A small network was shown many inputs. Here are its activations along a few directions, one row for each input.
Each table varies a few parts of the input and shows all the possible inputs, shuffled.
Descriptions start from the smaller parts, as in this example, which fits no table here: one of 5 places around a ring, together with either a single point or (one of 2 separate values, together with one of 4 places along a line) or one of 11 places around a ring.
Shared parts are said once, and a part with two or three values counts as separate values.
(in the rows, 128 means zero)

Other details of the inputs vary at random and push rows far along two fixed directions, the same in every table; ignore that.

Rows:
row 1: [120 137 133 147 160 110  96 122 114 134 136 132 129 116]
row 2: [131 123 104 176 168 114  88 134 110 141 136 133 104 110]
row 3: [145 159 118 136 139 108 129 114 120 121 133 158 141 103]
row 4: [120 136 131 162 165 116  78 123 104 127 154 141 119  98]
row 5: [154 143 109 161 132 103 135 115 123 119 119 148 115 112]
row 6: [151 134 123 130 100 120 160 115 134 108 116 144 118 125]
row 7: [154 136 112 122 102 127 162 123 130 117 116 146 124 124]
row 8: [ 92  88 134  96 115 149 132 151 143 152 114  81 127 181]
row 9: [137 124 163 105 101 130 158 119 141 119 120 118 149 162]
row 10: [149 142 112 127 109 113 162 117 136 124 109 141 126 132]
row 11: [101  86 148 107 115 151 134 153 143 142 119  83 120 186]
row 12: [114 134  86 156 163 128  87 136 113 144 134 130 108  89]
row 13: [147 150 117 106 115 120 153 120 129 126 120 145 159 119]
row 14: [128 117 139 108  97 126 169 124 148 124 105 113 126 162]
row 15: [ 96  87 149 102 110 168 131 153 148 136 123  84 116 170]
row 16: [ 97  96 169  89 113 159 125 148 135 135 139  89 140 174]
row 17: [115 136 134 141 153 116  95 123 112 128 145 134 124 106]
row 18: [113 129 106 164 163 111  87 127 110 130 137 136  95  98]
row 19: [ 96  83 157 111 112 149 135 146 150 126 123  84 116 181]
row 20: [158 131 115 132 109 124 163 121 136 117 115 144 128 128]
row 21: [146 148  98 141 127 111 136 116 122 119 123 154 113 101]
row 22: [155 129 125 103  82 134 193 124 148 114 104 136 138 152]
row 23: [149 144 111 156 124 119 134 115 129 114 123 153 111  97]
row 24: [129 121 112 158 148 135 101 133 123 132 135 131 105 106]
row 25: [117 140 115 132 153 130  93 136 116 141 141 129 137  96]
row 26: [134 125 152  95 102 142 161 130 140 123 124 122 155 158]
row 27: [120 142 121 156 174 108  79 127 107 140 143 138 126 106]
row 28: [146 140  96 111 103 125 161 121 130 125 111 140 131 119]
row 29: [127 138 120 160 174 116  79 132 102 142 145 139 129 108]
row 30: [ 46  61 186  98 148 184  69 176 137 156 155  47 123 188]
row 31: [163 143 136 124 115 120 152 114 127 123 124 145 150 130]
row 32: [ 87  87 153 104 115 146 137 145 150 131 120  84 116 179]
row 33: [114 129 115 154 149 125 104 128 125 129 130 129 101 104]
row 34: [117 139 128 137 153 119  94 128 112 131 148 135 126 108]
row 35: [151 150 119 108 115 116 150 118 126 132 115 144 158 124]
row 36: [147 151 118 101 108 123 152 119 124 125 124 144 155 114]
row 37: [167 178 115 132 117 110 151 104 125 113 127 172 144  82]
row 38: [129 130 131 145 153 127  94 128 109 132 151 136 128 109]
row 39: [123 129 162  94  96 140 158 122 147 119 123 117 145 142]
row 40: [125 118 132 102  96 135 170 130 150 121 111 116 128 160]
row 41: [159 131 116 126 102 127 161 119 133 116 118 145 122 124]
row 42: [125 117 117  94  96 139 168 134 146 131 107 114 138 155]
row 43: [120 136 129 166 172 113  81 125 108 127 150 140 124 104]
row 44: [ 47  85 155 151 204 138  25 160 110 154 164  80 107 142]
row 45: [145 144 113 122 103 129 161 118 141 117 114 141 122 116]
row 46: [157 145 138 120 108 135 152 116 133 119 130 147 147 114]
row 47: [158 142 135 122 115 125 155 115 130 118 128 148 151 126]
row 48: [121 135 139 152 150 128  94 125 118 126 147 135 125 103]
Description of these inputs: one of 2 separate values, together with one of 4 places along a line, together with either a single point or one of 5 places around a ring.
The inputs of row 8 and row 28 match in every part but the place on the line of 4. If row 14 is changed in the same way as row 8 into row 28, which row does it become? -> row 18
Which other rows does row 34 become when the place on the line of 4 takes its other values? List them by row number. -> row 3, row 27, row 37
A walk changes only the place on the ring of 5. It starts at row 27 and steps to row 29. List the rest of the walk in order. -> row 31, row 9, row 1
Which other rows does row 10 become when the choice among 2 separate values takes its other values? List them by row number. -> row 27

Rows:
row 49: [134 151 135 162 184  87  71 119  89 136 156 151 146 110]
row 50: [182 157 127 120  70 128 190  96 135  90 120 169 130  96]
row 51: [ 96  88 159 126 117 145 142 139 156 115 125  96 102 175]
row 52: [ 99  97 115  85 113 153 138 158 134 148 123  96 133 167]
row 53: [185 199 145  94  77  88 203  74 128  89 116 188 177 100]
row 54: [ 69  50 184 107 113 166 133 160 165 127 125  56 103 222]
row 55: [168 166  88 112  79 106 198  99 148 108  89 160 137  98]
row 56: [108  84 166 109 106 163 124 140 138 123 141  94 111 157]
row 57: [142 142  61 155 167 115 100 138  94 149 132 155 124  96]
row 58: [163 181 148  96  94 134 170 104 139 110 127 164 182  91]
row 59: [182 186 142  99  93 129 181  97 137 111 126 174 186  92]
row 60: [122  99 139 118 108 142 147 144 144 142 105  94 114 179]
row 61: [ 76  66 166  93 106 167 130 161 158 150 114  53 105 211]
row 62: [ 90 111  68 217 239 104   7 150  83 170 146 121  87  83]
row 63: [124 141 108 187 160 109 104 117 121 108 136 153  88  88]
row 64: [ 82  88 209  65 109 144 130 140 141 135 138  71 161 212]
row 65: [ 84 135  84 214 219 108  14 142  92 152 154 130  62  62]
row 66: [ 77 119  69 209 235 103   5 145  89 163 149 121  78  64]
row 67: [209 160 113 146  80  99 221  96 147  88  94 184 134 128]
row 68: [ 96 100 117  78 113 155 137 156 137 143 124  96 129 159]
row 69: [ 76  73 165  86  99 168 137 155 162 145 114  57 103 202]
row 70: [122 149 134 157 189 131  59 134 103 146 163 140 152  84]
row 71: [184 162  86 117  81 103 207  97 144 115  83 163 146 111]
row 72: [123  78 162 119 110 159 123 146 133 129 138  94 119 174]
row 73: [121 158 139 153 180  90  74 111  93 129 158 154 138  90]
row 74: [241 222 104 136 104  97 193  81 118 105 119 221 198  61]
row 75: [151 133 115 174 152 120  95 121 104 121 149 154 104  88]
row 76: [ 78  87 137  50  87 171 151 163 152 137 119  74 131 183]
The inputs of row 56 and row 75 match in every part but one. If row 73 is changed in the same way as row 56 into row 75, which row does it become? -> row 64
What is each input in this table made of? -> one of 4 places along a line, together with either one of 2 separate values or one of 5 places along a line
Which other rows does row 62 become when the place on the line of 4 takes its other values? List them by row number. -> row 55, row 66, row 71
Which other rows does row 59 become when the choice among 2 separate values takes its other values? List them by row number. -> row 73

Rows:
row 77: [131 169  96 190 168  99  84 105 105 108 147 175  91  41]
row 78: [104 110 189 136 159 127  84 131 116 127 162 113 136 152]
row 79: [146 165 114 174 195 102  55 120  80 143 162 166 145  71]
row 80: [ 91 110 160  30  96 161 147 155 138 152 129  82 190 188]
row 81: [132 168  86 179 169 107  77 113 103 122 146 169  98  36]
row 82: [ 85  71 152  94  86 141 168 142 164 123  97  71  99 212]
row 83: [209 156  83 115  56 112 237 102 146 109  76 169 133 131]
row 84: [189 188 156  91  69  91 218  75 137  88 110 181 182 121]
row 85: [138 104  90 182 158 123 102 143 113 136 127 130  88 125]
row 86: [192 162  86 110  55  96 237  93 153 102  72 167 127 128]
row 87: [126 168  56 158 192 105  74 135  95 158 135 157 138  62]
row 88: [104  84 131 165 145 126 108 145 133 126 124 102  75 164]
row 89: [117 144 116 155 165 107  92 123 118 138 132 133 124 101]
row 90: [200 169 142 117  49 125 228  86 156  72 111 180 132 106]
row 91: [ 77 110 102  97 143 164  90 161 126 155 139  99 124 111]
row 92: [144 157  91 191 191 107  68 125  96 146 143 160 122  71]
row 93: [111  95 148 146 157 148  89 150 126 143 144 102 127 151]
row 94: [115 143 127 165 165 100  97 116 119 125 132 139 117 106]
row 95: [ 26  35 208 134 176 170  43 178 141 154 159  31  97 214]
row 96: [ 91  80 102  59  88 159 170 162 155 157  94  71 128 198]
row 97: [120  89 202  70  95 165 147 143 143 129 140  87 173 202]
row 98: [ 97  82 171  70  77 190 152 154 160 132 126  74 129 178]
row 99: [194 191 144  81  68  98 215  82 136 100 109 177 190 115]
row 100: [133 123 118 166 150 146  89 136 114 124 155 140 105  88]
What is each input in this table made of? -> one of 4 places along a line, together with either a single point or one of 5 places around a ring
The inputs of row 86 and row 99 match in every part but the place on the line of 4. If row 82 is changed in the same way as row 86 into row 99, which row does it become? -> row 84
A walk changes only the place on the ring of 5. It starts at row 92 and steps to row 93. List the rest of the walk in order. -> row 95, row 94, row 89
A walk changes only the place on the ring of 5. It starts at row 98 and steps to row 81. List the rest of the walk in order. -> row 77, row 90, row 100
